These are the activations of a small neural network, seen along a few directions. Each row is one input.
Each table varies a few parts of the input and shows all the possible inputs, shuffled.
Descriptions start from the smaller parts, as in this example, which fits no table here: ring(5) and (point or ring(9) or (values(3) and line(4))).
Shared parts are said once, and a part with two or three values counts as separate values.
In the rows, 128 means zero.

Other details of the inputs shift rows strongly along two fixed directions, in all tables alike. That doesn't count.

Table:
x1: [145  93 125 122 123 101 132 100 112 121 131 133]
x2: [152 122 145 123 126 133 123 102 116 100 135 137]
x3: [ 58 172 132  77 177 138 102 157 190 129  73 120]
x4: [157  95 129 120 117 104 117  95 110 112 150 133]
x5: [ 96 189  63 221 101 148 151 211 116 160 187 122]
x6: [151 100 138 123 122 122 115 105 122 121 123 133]
x7: [115 128 154 118 143 146 146 126 133 130 114 133]
x8: [ 67 154 127  87 170 124  96 157 188 147  83 117]
x9: [136  94 128 112 138  99 148 109 123 134 134 121]
x10: [141 123 116 113  80 132 157 129 134 140 118 100]
x11: [131 110 138 122 130 119 127 114 128 137 127 123]
x12: [137 123 154 123 134 146 143 111 119 123 115 128]
x13: [153  98 121 118 126 105 120 105 112 121 137 135]
x14: [ 72 183 138  80 169 156  80 160 193 127  63 134]
x15: [ 93 172  82 229 140 114 102 194 114 172 193 153]
x16: [ 77 169 132  88 160 136  90 146 172 120  71 131]
x17: [139 109 142 126 121 118 105 114 130 114 132 134]
x18: [160  98 100 116  77 121 172 111 117 131 136  99]
x19: [138  99 126 115 127 102 136 102 115 132 136 124]
x20: [148 108 145 128 130 133 152 100 105 113 136 125]
x21: [149 121 131 121  82 164 174 132 123 121 117 106]
x22: [168 128 162 125 121 135 132 104 109 109 126 142]
x23: [165 108 142 128 125 135 137 100 102 104 139 132]
x24: [124 177 102 235 135 141 117 185  91 153 197 157]
Description of these inputs: line(4) and (point or line(5)).
- Which other rows does x21 become when the line(4) part takes its other values? List them by row number. => x5, x10, x18

Table:
x25: [108 131 137  86 135 125  89 137 166 128  97 127]
x26: [ 92 135 130  87 140 134 124 139 159 130  88 109]
x27: [114 126 112 183 135 117 135 146 113 151 180 142]
x28: [127 136 108 188 114 124 144 154 110 153 169 123]
x29: [100 157 164 101 165 163 118 132 154 115  86 136]
x30: [131 150  94 175 101 136 144 161 104 140 172 127]
x31: [ 96 143 125  80 135 142 134 144 158 137  86 110]
x32: [108 136 140  91 160 112  94 131 156 132  88 130]
x33: [105 132 132  88 172 117 103 127 153 128  93 133]
x34: [127 136  99 181 150 113 122 141 101 137 178 152]
x35: [ 99 141 123  86 141 131 114 131 167 120  98 110]
x36: [131 143 105 187 102 132 161 160 108 157 161 129]
x37: [ 99 134 135  88 167 114 104 126 154 127  90 132]
x38: [113 135 136  90 165 116  92 130 156 134  89 131]
x39: [105 140 129  83 163 115  99 127 155 116  97 132]
x40: [127 159 133 195 142 158 138 146 100 122 175 152]
x41: [ 97 136 132  82 148 121 106 130 167 119 104 127]
x42: [116 162 162 102 148 167  95 135 153 115  84 136]
x43: [127 138 101 187 104 130 130 157 108 147 166 129]
x44: [128 147  94 177 106 135 164 157 107 142 171 130]
x45: [126 136 105 181 120 114 117 144 104 134 181 148]
x46: [135 136 108 186 132 111 107 148 102 145 171 149]
x47: [108 138 127  93 127 132  99 134 168 128  87 114]
x48: [126 129 117 188 128 111 125 144 106 155 179 143]
x49: [108 138 135  86 138 121  85 130 161 131  96 129]
x50: [223  56 161  93  64 135 194  51  88 103 111 105]
x51: [129 142 102 185 133 108 113 145 101 131 174 152]
x52: [137 134 100 185 137 112 113 146  97 130 178 154]
x53: [104 136 132  82 137 123  94 134 165 115 101 129]
x54: [221  54 162  91  68 134 188  50  86 103 116 101]
x55: [101 133 142  90 145 119 101 133 169 136  95 124]
x56: [217  57 157  89  65 135 197  53  84  89 115 106]
x57: [204  42 169  93 101 111 175  29  85  91 133 122]
x58: [213  50 169  96  76 130 200  50  86 109 114  99]
x59: [101 137 132  95 137 128 110 132 169 136  86 110]
x60: [106 141 123  87 130 131 103 135 166 113  93 113]
x61: [ 94 134 128  92 145 130 120 131 167 130  91 112]
x62: [ 98 144 123  82 136 134 120 136 160 121  94 108]
x63: [137 151 147 206 134 154 138 146  95 137 169 149]
x64: [141 132 105 189 134 112 109 143 100 144 173 153]
x65: [122 140 100 182 110 135 168 159 106 153 165 130]
x66: [134 161 132 197 130 159 127 151  97 117 172 155]
x67: [103 152 119  77 130 140 132 141 160 125  94 110]
x68: [212  48 162  94  75 126 182  48  84  83 122 103]
x69: [113 127 111 185 135 113 133 139 104 149 178 147]
- What do these inputs look like to the network? => ring(5) and (point or line(8))

Table:
x70: [101 141 114 187 143 122 135 155 116 153 184 146]
x71: [139 120 129 113 107 127 147 123 130 133 110 119]
x72: [131 119 140 110 118 138 138 118 127 113 128 124]
x73: [129 124 140 113 116 138 144 115 129 115 125 124]
x74: [117 153  95 183 111 126 138 166 113 160 164 133]
x75: [133 117 121 104 117 125 143 122 125 123 121 118]
x76: [133 115 129 116 122 132 137 116 128 114 121 111]
x77: [126 105 130 108 138 111 147 112 128 136 123 124]
x78: [139 117 121 103 123 117 136 117 128 122 125 122]
x79: [133 118 137 109 120 139 136 117 130 114 129 126]
x80: [139 121 138 116 142 126 123 110 120 110 119 138]
x81: [136 115 119 103 118 127 142 119 127 124 123 120]
x82: [142 111 129 113 120 110 121 113 124 132 118 131]
x83: [137 126 137 113 132 141 140 119 118 111 117 126]
x84: [114 151  89 182 116 123 148 164 113 148 170 135]
x85: [140 110 136 123 126 119 115 111 130 123 116 123]
x86: [139 111 137 123 127 118 112 108 129 123 116 123]
x87: [130 105 145 124 138 121 134 110 134 138 117 116]
x88: [136 121 136 122 114 135 136 116 133 126 111 110]
x89: [117 144  95 190 132 119 121 155 114 138 179 134]
x90: [138 116 128 115 128 124 129 113 132 113 125 115]
x91: [138 115 136 120 116 135 131 119 130 124 114 110]
x92: [142 114 136 120 124 123 119 114 132 123 118 117]
x93: [114 134 104 188 133 111 138 158 112 171 172 139]
x94: [135 111 122 107 127 108 126 111 124 121 123 131]
x95: [142 124 138 114 140 129 129 112 121 110 122 133]
x96: [136 131 138 116 130 141 145 114 120 113 115 126]
x97: [  9 233  81 119 177 145  41 238 218 167  87 126]
x98: [134 125 148 116 110 140 138 118 132 125 118 123]
x99: [115 146 119 197 150 128 132 157 107 161 169 147]
x100: [137 119 147 114 112 141 133 121 128 123 121 124]
x101: [135 124 148 118 110 140 141 120 134 124 115 125]
x102: [117 142  88 180 129 108 123 158 109 146 177 146]
x103: [138 119 137 125 113 134 140 117 134 124 109 111]
x104: [ 23 205 128  45 180 134  29 188 231 139  40 134]
x105: [124 105 137 120 144 119 139 107 132 128 123 116]
x106: [130 123 141 114 115 137 147 117 132 114 123 125]
x107: [115 143 107 186 130 120 119 153 111 136 183 152]
x108: [124 147 102 193 125 124 118 160 118 149 172 130]
x109: [149 126 144 118 132 135 126 117 123 121 116 130]
x110: [136 130 138 118 129 141 148 117 123 112 112 127]
x111: [146 116 128 108 116 118 131 120 128 132 120 121]
x112: [143 129 146 122 123 143 143 119 124 121 106 127]
x113: [138 115 121 104 124 113 133 116 127 121 125 125]
x114: [140 124 135 112 134 143 138 117 121 112 120 128]
x115: [112 153  88 179 117 123 144 162 111 150 171 134]
x116: [140 116 128 108 110 127 138 124 125 133 115 117]
x117: [144 121 145 121 137 127 115 109 119 120 114 139]
x118: [132 119 130 120 119 132 146 114 132 114 116 112]
x119: [131 115 141 113 129 121 119 108 127 112 129 137]
x120: [143 126 137 113 138 132 132 114 121 111 122 130]
x121: [141 118 147 115 120 128 121 115 131 122 126 131]
x122: [131 120 129 118 119 133 142 112 130 116 118 111]
x123: [142 114 125 107 112 129 137 122 128 134 117 120]
x124: [143 110 129 111 119 111 123 116 126 131 116 129]
x125: [146 124 142 117 128 145 132 119 122 122 113 128]
x126: [149 123 145 119 134 132 123 114 121 120 116 133]
x127: [123 150 113 188 122 130 120 162 116 148 180 144]
x128: [128 115 146 117 154 128 142 109 123 125 119 131]
x129: [133 111 130 118 132 115 118 106 128 113 122 124]
x130: [139 121 139 117 143 124 121 107 118 110 120 139]
x131: [142 131 145 121 124 144 140 117 122 123 108 126]
x132: [119 149 111 186 117 140 125 164 116 150 177 142]
x133: [146 113 129 109 117 115 128 118 127 131 119 124]
x134: [139 114 147 117 122 125 116 112 129 122 123 136]
x135: [126 154 112 192 128 141 131 164 102 146 165 141]
x136: [115 149 106 183 129 124 122 158 114 137 185 147]
x137: [135 120 139 109 125 129 130 115 131 113 132 128]
x138: [126 152 111 195 139 126 113 157 105 145 168 154]
x139: [135 110 129 118 131 117 121 107 128 112 122 123]
x140: [ 22 203 108  42 180 145  51 190 232 131  40 111]
x141: [128 109 156 119 135 127 135 113 133 137 123 129]
- What do these inputs look like to the network? => values(2) and line(4) and (point or line(8))
- Changing only the values(2) part turns x86 into x129. The same change can be made to x126. Which row results? => x95
- Changing only the values(2) part turns x92 into x89. The same change can be made to x111. Which row results? => x78
- Which other rows does x76 become when the values(2) part takes its other values? List them by row number. => x91
- Which other rows agree with x132 in the values(2) part and the line(4) part? List them by row number. => x98, x100, x101, x104, x121, x127, x134, x141
- Which other rows does x123 become when the values(2) part takes its other values? List them by row number. => x81
